These are the activations of a small neural network, seen along a few directions. Each row is one input.
In each table, some parts of the input vary, and every possible input appears once, in random order.
A made-up example of a description, with smaller parts first: ring(5) and (point or (values(2) and line(4)) or ring(9)).
Shared parts are said once, and a part with two or three values counts as separate values.
In the rows, 128 means zero.

Rows:
row 1: [147 176  85  73 112  78 159 125 101  86 131 122 106 150]
row 2: [ 86 187 135  74 118 118 125 119 200 159 130 134 148 126]
row 3: [133  80  93 181 166 119  76 102  78 109 146 115 131 121]
row 4: [103  75  96 184 146 158  83 125 115 189 132 131 159 125]
row 5: [111 177 155  58  65 100 152 151 148 118 133 122  96 175]
row 6: [246 109 238 203 178 207 227 121 174 102  92 240 121 112]
row 7: [105 192  57 123 147 150  90 158 166 169 106 146 147 135]
row 8: [ 74  82 175 149 126 144 128  97 145 169 130  89 152 102]
row 9: [144  87 137 136 125 114 130 129  53  82 173  91 114 111]
row 10: [137 179  48 113 143  96  92 119 115 108  94 148 122 120]
row 11: [121  64 190 115  83 124 145 162 113 117 141  70 114 132]
- What do these inputs look like to the network? => point or (values(2) and ring(5))

Rows:
row 12: [100  92 165 119 108 107 127 107 107 115 144  84 121 119]
row 13: [160 161 131 137 154 126 149  99 136 107 117 171 125 115]
row 14: [ 52 180  21  78 116  67  58 107 116 142 141  86 140 131]
row 15: [105  93 150 150 115 153 123 140 129 166 140 118 138 142]
row 16: [171 160 120 140 139 143 145 135 132 115 108 183 113 143]
row 17: [119 153 150 109 121 146 140 150 172 147 131 135 136 127]
row 18: [134 150 152  79  82 113 161 152 144 121 121 127 109 154]
row 19: [130  87 125 175 157 159 116 131 128 152 116 127 150 102]
row 20: [131  88 128 178 148 159 120 132 131 160 111 145 141 126]
row 21: [129 149 150  79  95 114 155 152 142 113 126 110 115 129]
row 22: [164 160 119 140 149 143 140 134 129 108 113 165 119 116]
row 23: [125  90 136 174 158 146 121  93 135 153 121 131 149 100]
row 24: [ 67 182  13  77 107  81  53 142 110 154 129  95 131 159]
row 25: [159 155 124 107 125 121 160 143 117  92 128 133 109 132]
row 26: [159  88 120 173 148 145 118 130  95 123 129 152 128 130]
row 27: [136 157 140 137 154 140 138 102 179 137 102 166 142 115]
row 28: [142 156 128 139 151 157 131 138 171 137  97 159 139 117]
row 29: [147 157 130 140 141 157 133 139 176 145  92 178 131 142]
row 30: [150  90 129 170 159 132 120  93 101 116 139 139 138 104]
row 31: [166 156 125 107 112 120 166 143 120 100 122 149 103 156]
row 32: [110  91 153 124 103 119 121 144 104 117 142  78 119 120]
row 33: [146  89 130 146 134 123 121 138  86  98 149 102 118 122]
row 34: [102  93 147 148 126 154 118 138 126 156 143 100 147 117]
row 35: [ 64 180  15  78 119  80  48 142 107 146 133  78 137 135]
row 36: [154  87 118 172 157 145 115 129  93 117 134 135 136 106]
row 37: [139  90 141 141 139 111 127 103  91  94 151 108 120 120]
row 38: [108 155 163 105 127 132 147 111 177 146 133 142 137 127]
row 39: [153 156 138 104 130 103 169 109 122  91 129 139 116 131]
row 40: [123 154 152 111 109 145 144 149 177 157 127 153 128 153]
row 41: [119 150 163  75 100  99 163 116 146 111 126 117 119 129]
row 42: [ 93  95 158 144 130 143 124 100 131 154 145 107 146 116]
row 43: [114  91 156 125  90 119 126 146 106 126 139  94 111 144]
row 44: [152  90 132 146 123 122 126 140  88 104 146 118 111 146]
- Changing only one part turns row 30 into row 36. The same change can be made to row 37. Which row results? => row 33
- What do these inputs look like to the network? => values(3) and (point or (values(2) and ring(5)))
- Which other rows agree with row 15 in the values(3) part? List them by row number. => row 16, row 18, row 20, row 24, row 26, row 29, row 31, row 40, row 43, row 44

Rows:
row 45: [ 40  97  53 126 122  96  40 118  94 167 142  47 152 121]
row 46: [136  68 119 192 180 140 109  84  93 129 146 124 153  91]
row 47: [140 140 150  65  68  84 173 153  88  76 148  89  85 159]
row 48: [ 70 224  60  62 113 108  95 140 181 170 111 126 146 132]
row 49: [106  99  51 136 123  94  59 136  58 122 146  86 125 130]
row 50: [173 101 223 123 121 129 198 110 125  77 131 136 110 112]
row 51: [162 195 124 137 166 144 152 100 184 125  90 204 131 120]
row 52: [142  34 150 234 175 192 102 125  97 155 137 135 151 102]
row 53: [187  62 249 164 118 174 202 151 143 108 130 143 112 122]
row 54: [136 230  56  71 127 105 118 154 155 117 107 158 118 157]
row 55: [ 71 139 150  53  64  80 128 132 127 125 164  67 113 154]
row 56: [174 147 151 171 161 190 160 134 192 165  84 221 142 136]
- Changing only one part turns row 49 into row 52. The same change can be made to row 54. Which row results? => row 56
- What do these inputs look like to the network? => values(3) and line(4)

Rows:
row 57: [148   7 161 230 176 180 106 130  77 128 143  97 151  70]
row 58: [201 105 171 139 133 123 194 123 120  78 119 152 104 134]
row 59: [ 74 148 121  64  69 103 133 161 114 139 150  64 117 154]
row 60: [124 170  82  61 106  77 109 146  96  88 159 103 112 145]
row 61: [164 141 152 172 157 189 155 139 182 166 121 203 143 135]
row 62: [193 143 141 159 158 154 173 112 120 105  96 198 120 119]
row 63: [154  87 231 139  93 149 173 142 145 116 123 140 103 139]
row 64: [138 131 207 139 151 160 172  98 181 130 123 159 140 115]
row 65: [ 63  44  68 170 133  99  41  90  50 158 168  64 146 130]
row 66: [ 89 180  56  95 124 120  79 153 169 170  88 131 144 147]
row 67: [118 204  47 100 131  93  90 130 118 105 119 129 111 137]
row 68: [ 70 176  99  70 106  90 112 112 164 153 126  97 143 111]
- What do these inputs look like to the network? => values(2) and (point or ring(5))
- Changing only the values(2) part turns row 64 into row 68. The same change can be made to row 57. Which row results? => row 65
- Change only the ring(5) part in row 60. List by row number the other rows that result. => row 59, row 66, row 67, row 68
- Change only the values(2) part in row 59. List by row number the other rows that result. => row 63
